A small network was trained on invented records. Each row is its activation on one of them, seen along a few directions.
Records have a field called M. Each example row is followed by its value.
The word missing means that the record has no M.
Other fields move the rows too, some of them a lot.
In the rows, zero is written as 500.
Random noise pushes rows far along 7 fixed directions. That doesn't count. These rows show it; they differ only by the noise:
[746 499 413 165 522  98 729 446 345 445 587 641 384 543 605 585 451 302
 494 655 525]
[681 422 441 315 580 253 632 527 301 447 689 314 572 714 538 515 339 419
 611 463 538]
[455 382 497 532 330 579 312 664 483 548 454 473 496 485 521 504 292 438
 593 410 412]
[461 285 601 802 404 603 416 505 555 696 699 316 424 603 447 306 468 576
 590 282 632]
[540 349 566 545 327 415 694 467 651 628 535 657 374 526 408 487 640 604
 379 425 527]
[553 488 643 492 529 269 890 402 627 541 604 553 385 690 435 548 700 620
 320 494 626]
[317 501 651 654 541 469 561 488 430 364 687 186 622 587 560 429 503 454
 496 419 709]
[473 615 508 295 519 346 535 599 407 344 410 477 556 527 615 649 345 369
 499 597 422]
[432 457 685 506 470 345 694 613 487 377 644 452 424 724 509 644 472 376
 373 497 732]

[530 531 559 584 623 476 646 359 677 624 531 445 516 600 425 426 678 757
 451 408 503] : m16
[494 374 553 690 447 497 400 453 442 620 647 505 294 454 606 333 508 352
 529 518 757] : m1
[398 525 470 719 412 801 127 487 583 668 369 513 503 232 488 346 439 563
 644 433 324] : m17
[277 723 660 497 544 470 564 573 575 372 337 569 410 540 600 691 450 423
 330 637 531] : m2
[556 540 415 497 574 481 541 312 517 570 494 476 582 394 514 380 662 618
 548 530 473] : m12
[504 393 454 460 389 482 418 509 419 443 567 573 470 323 563 470 494 327
 505 490 612] : m4
[417 504 469 592 462 425 551 314 396 519 512 358 594 266 633 244 628 507
 532 525 541] : m1
[380 545 463 546 475 652 349 491 547 439 392 449 666 344 469 502 528 603
 522 434 398] : m14
[355 583 619 555 578 694 347 768 530 330 460 404 577 747 401 736 337 485
 471 431 555] : m14
[541 582 426 514 556 503 267 409 497 691 368 545 248 336 690 366 388 397
 630 652 392] : m6
[282 492 662 703 466 563 470 590 500 405 521 335 434 526 583 482 463 335
 448 522 704] : m6
[400 728 657 610 734 537 549 438 621 494 413 362 456 618 530 488 550 622
 481 536 527] : m11
[397 450 460 559 324 764 292 567 585 398 473 650 623 303 394 534 650 539
 445 425 455] : m19
[526 783 400 442 777 374 432 325 423 616 361 341 483 379 712 379 417 494
 632 674 311] : m15
[661 422 442 468 376 539 389 569 544 624 519 768 297 462 438 552 516 443
 530 512 457] : m19
[631 448 494 350 414 275 642 534 417 454 574 727 289 542 551 608 426 256
 421 616 604] : m2
[519 556 457 567 544 554 446 369 560 589 390 483 522 390 483 369 550 640
 564 490 381] : m20
[306 565 610 665 464 748 155 658 515 507 424 457 461 397 560 498 311 352
 588 514 499] : m8
[549 120 342 566 149 489 512 379 385 533 761 618 538 162 425 277 668 383
 491 349 677] : m9
[586 416 445 336 432 375 510 632 347 374 538 588 408 580 561 680 351 284
 475 586 582] : m21
[375 663 583 491 569 539 308 533 513 445 391 563 400 375 643 570 412 317
 501 667 552] : m8
[417 712 655 378 666 440 598 627 541 358 455 516 477 713 501 770 456 458
 381 608 568] : m13
[454 463 415 477 359 578 536 357 655 528 364 640 638 196 422 411 750 702
 421 431 348] : m11
[327 721 655 494 708 385 751 466 505 326 526 289 568 702 581 601 569 522
 364 594 617] : m7
[461 573 562 371 495 335 618 633 425 371 421 513 471 590 545 708 370 338
 445 609 565] : m17
[516 525 538 374 505 476 618 540 544 350 523 666 518 505 432 648 622 476
 334 513 570] : m4
[616 304 322 497 282 613 485 464 597 710 416 662 538 356 350 435 592 748
 506 356 244] : m21
[480 565 625 741 702 565 431 419 521 584 655 247 441 644 576 370 490 536
 597 462 622] : m18
[549 502 555 473 487 373 622 416 576 545 523 687 327 484 544 531 647 473
 363 605 586] : m5
[351 605 497 329 499 523 534 611 365  89 450 366 909 437 526 695 506 408
 445 555 477] : m12
[632 561 450 566 502 530 332 431 677 896 353 777 135 391 571 411 486 540
 572 591 334] : m18
[565 718 502 411 800 357 439 496 278 413 601 248 549 619 690 487 327 327
 646 624 539] : m5
[764 526 408 338 681 531 306 628 464 627 497 543 406 747 444 584 248 491
 686 502 388] : m13
[649 306 508 573 517 477 515 453 452 534 829 481 448 672 406 443 506 444
 519 402 717] : m10
[583 393 550 574 438 396 662 452 626 702 604 653 243 574 457 476 631 502
 399 506 622] : m7
[671 474 335 389 638 382 535 258 290 509 752 333 614 460 560 287 524 485
 684 493 557] : m3
[334 695 568 489 588 443 483 429 488 314 447 591 463 284 671 496 596 334
 429 741 582] : missing
[474 418 552 681 437 663 224 573 550 665 480 565 236 498 529 469 338 441
 571 469 557] : m9
[407 348 528 484 224 568 532 529 575 318 580 782 536 318 424 564 688 383
 292 468 628] : m16
[367 572 688 631 629 448 706 512 611 461 596 428 436 684 477 556 620 601
 375 519 648] : missing
[326 605 592 588 506 543 446 588 520 478 350 372 543 503 532 545 401 513
 510 497 473] : m20
[491 338 453 535 337 574 601 360 549 430 642 642 612 339 370 389 781 551
 403 416 633] : m3
[672 594 519 713 861 553 339 404 537 841 534 170 386 821 515 292 277 711
 799 411 411] : m10
[596 504 542 569 697 337 489 486 397 608 651 315 305 696 626 467 344 341
 583 567 677] : m15

Here are new rows. What is M for each?
[191 695 626 552 532 554 572 482 597 289 310 410 669 434 559 590 570 586
 334 535 472] : m2
[626 371 387 460 424 320 510 392 350 584 641 451 422 381 620 330 469 343
 613 540 536] : m7
[509 610 591 474 682 487 511 469 529 463 562 445 461 645 520 586 491 513
 501 552 584] : m3
[631 381 458 469 537 472 542 590 461 617 599 374 568 733 421 503 409 609
 564 371 456] : m5
[581 678 482 684 646 486 299 180 610 814 430 624 145 237 700 161 583 472
 651 649 478] : m16
[489 395 419 466 267 541 407 550 595 588 291 744 444 350 474 525 446 502
 470 505 361] : m10
[569 763 548 454 681 446 592 397 749 689 212 738 238 530 519 638 615 725
 380 671 281] : m21
[378 487 481 455 326 512 387 697 443 387 271 556 491 381 610 616 293 276
 471 600 412] : m15
[516 484 511 685 575 528 381 387 453 576 654 339 475 438 600 294 524 431
 623 475 614] : m18
[563 334 517 555 420 566 428 695 534 578 542 550 405 672 407 604 366 445
 467 430 526] : m15
[458 411 473 392 302 488 528 575 443 317 546 605 620 384 487 563 510 369
 430 475 506] : m16
[469 509 475 318 463 522 509 759 488 317 321 424 766 645 435 708 311 537
 503 417 310] : m16
[505 449 600 763 502 638 348 435 563 676 655 509 292 507 461 379 510 491
 558 454 634] : m17
[420 525 569 631 547 479 568 482 552 521 524 478 461 497 528 428 566 538
 492 523 561] : missing
[499 271 554 704 274 671 315 672 548 615 519 601 289 544 439 525 384 434
 506 409 560] : m21
[467 384 573 604 335 631 409 590 630 602 408 676 348 457 443 505 468 475
 473 487 517] : m8
[416 572 568 543 433 687 283 638 592 436 376 629 431 452 498 647 476 473
 481 537 427] : m19
[554 679 390 310 589 471 450 404 538 590 288 623 523 312 554 494 494 568
 551 628 239] : m8
[619 498 480 364 500 363 591 472 501 491 535 723 271 511 540 569 549 340
 398 661 568] : m6
[644 481 550 513 621 462 633 503 549 627 597 456 424 704 404 497 516 629
 510 401 513] : m4
[551 452 462 456 577 505 598 536 419 347 650 360 720 643 391 576 558 572
 460 399 553] : m21
[548 468 378 509 501 528 273 468 359 518 551 489 496 321 596 339 406 391
 707 566 454] : missing
